Each row below holds a small network's activations on one record, seen along a few directions.
Here are examples, each followed by its value of one field, V.
Records without V are marked missing.
Other fields move the rows too, some of them a lot.
Random noise pushes rows far along 3 fixed directions. That doesn't count. These rows show it; they differ only by the noise:
-185 -259 152 -36 -38 121 -267 -32 486 -178 -492 -207 -161 210 -88 -265
 -40 -362 -316 341 237 -550
280 127 16 -28 -5 -235 -24 15 -101 -13 14 60 73 -138 3 -98 110 -93 17
 -172 153 264
6 -120 66 -18 -24 -64 -232 -61 244 -145 -266 -84 31 38 -95 -200 87 -235
 -211 117 180 -181
479 437 35 -337 65 -153 371 417 -269 122 41 -17 -628 -37 282 -76 -426
 -100 298 -325 392 234
246 130 71 -62 -5 -146 57 93 -52 24 -57 14 -108 -62 66 -108 -14 -141 41
 -112 201 140

56 -54 -18 137 -129 -282 -202 -319 370 -406 -281 -68 49 61 -68 -203 252
 -50 -331 29 220 -292
v3
-190 -70 -127 -270 56 172 -473 -55 65 -266 -16 -29 69 63 -244 -52 -24
 -83 -128 77 6 -141
v4
38 79 284 495 -136 224 526 93 -157 637 108 160 126 -17 193 186 204 102
 304 -30 -185 322
v8
-10 -167 88 346 -53 -149 30 -272 365 -184 -202 -38 344 -32 -1 -265 338
 -106 -196 161 -22 -97
v1
-346 -38 8 -138 14 437 -57 105 -140 337 131 90 48 -22 -121 222 -55 -68
 214 187 -174 89
v6
-174 -71 -141 -71 54 -28 -164 -256 -42 -25 102 19 260 -30 -59 60 87 88
 74 37 -195 103
v5
159 139 384 424 -161 196 538 126 -26 445 -50 48 -171 152 293 3 11 30 201
 -31 -56 69
v8
386 135 198 248 -112 -383 12 -183 -121 -109 27 149 278 -139 39 -164 377
 -86 -97 -240 38 328
v4
224 -27 -5 -48 -88 -177 36 -15 40 -209 44 -50 -378 79 9 -286 -102 -22
 -93 -101 202 -35
missing
199 102 183 465 -186 -275 227 -151 56 102 -170 126 188 11 19 -169 316
 -101 -114 -127 46 147
v7
-208 -201 42 -96 -32 149 -201 -20 340 -30 -104 -80 37 111 -61 30 9 71
 -48 281 -42 -306
v2
148 -169 40 169 -139 -225 -102 -216 51 -178 107 57 85 -9 -116 -226 229 6
 -196 -24 5 121
missing
484 249 380 466 -148 -367 468 -105 -277 106 -2 161 16 -77 356 -183 241
 -121 103 -292 64 416
v9
86 101 -61 -135 -75 -2 229 75 22 11 -125 -6 -366 86 136 99 -240 2 15 -85
 5 -94
v7
298 154 116 111 41 -136 424 114 -147 114 84 47 -357 -64 398 21 -186 66
 256 -23 51 183
v1
-197 -172 -29 -112 40 337 163 194 257 -35 -197 -151 -255 98 145 17 -295
 -129 57 241 -31 -327
v1
244 155 -29 -279 -33 -216 -10 33 221 -201 -129 -87 -276 48 92 -187 -189
 -20 -8 -52 274 -178
v2
19 106 -235 -127 36 -38 -166 105 -69 -87 121 -27 62 -19 -152 51 6 161 39
 -251 179 113
v3
73 188 -186 -320 104 58 160 204 70 0 22 -179 -366 31 1 3 -270 127 55
 -147 140 -64
v8
-41 -64 139 51 -7 -169 119 -134 197 -131 -259 -170 -73 19 77 -243 38
 -192 -137 66 67 -159
v5
385 405 -452 -415 175 -388 -289 -8 -546 -276 419 93 124 -237 -123 -70
 -86 198 181 -600 48 660
v5
-585 -277 48 -87 62 527 -124 -63 89 200 151 42 371 -64 -245 312 186 17
 103 389 -334 -140
v4
-238 -203 3 115 46 -114 -35 -66 29 -111 16 -13 230 -57 -44 -35 174 71
 -94 132 -109 -6
v9
-55 -174 -240 -33 -38 -115 -145 -144 -125 27 307 47 277 -126 -255 49 233
 112 25 -151 26 220
missing
-32 -203 372 372 -93 -16 -94 -147 155 57 -182 57 149 86 -23 -102 200
 -161 -228 265 -153 -234
v6
-188 124 -526 -651 278 162 -363 245 -293 -195 238 -116 -149 4 -220 123
 -479 156 169 -186 161 65
v9
-560 -216 -435 -681 210 446 -734 120 158 -187 13 -220 43 124 -519 132
 -353 19 -119 242 12 -413
v6
162 173 -22 -22 5 -152 182 115 -145 -26 138 72 -296 -43 162 146 -56 171
 103 -124 123 95
v3
295 253 68 142 -130 -203 466 -88 -282 277 171 133 -41 -114 246 153 41 81
 97 -236 -47 311
v7
174 175 -7 -400 192 93 123 501 -115 113 -41 -84 -723 90 151 1 -618 -75
 191 11 296 -196
v2

Which value of V does each new row have?
293 366 -474 -459 183 -270 -185 364 -325 -221 294 -28 -241 -98 -117 53
 -282 312 156 -535 323 318
v3
186 -66 93 583 -213 -580 -28 -600 11 -161 16 216 785 -208 21 -173 749 75
 -154 -122 -159 377
v9
689 477 -292 -74 59 -599 125 127 -318 -181 207 114 -4 -222 112 -258 -41
 135 164 -618 333 603
v1
231 310 -440 -413 195 -227 -300 38 -494 -267 422 75 119 -143 -129 21
 -157 238 174 -505 64 500
v9
219 -45 198 94 -91 22 325 121 196 -46 -135 -59 -619 197 167 -300 -193
 -176 4 105 219 -229
missing
-1 -88 -297 -235 8 -102 -104 9 -117 -51 251 7 1 -37 -215 -11 4 98 48
 -191 161 93
missing
-29 -166 -59 -60 7 -89 -383 -132 511 -405 -578 -299 -252 191 -165 -388
 -59 -317 -531 158 350 -528
v8
-47 28 -341 -393 82 -176 -376 -58 19 -199 255 -50 400 -192 -362 43 137
 224 -64 -195 -51 157
v6
129 -7 -25 -84 -63 87 -38 145 -72 7 40 99 62 -18 53 70 -81 -15 86 -94
 -93 85
v2
-108 -244 -151 3 -59 -35 -102 -148 -26 39 203 56 216 -26 -200 -19 222 76
 -36 -58 11 42
missing
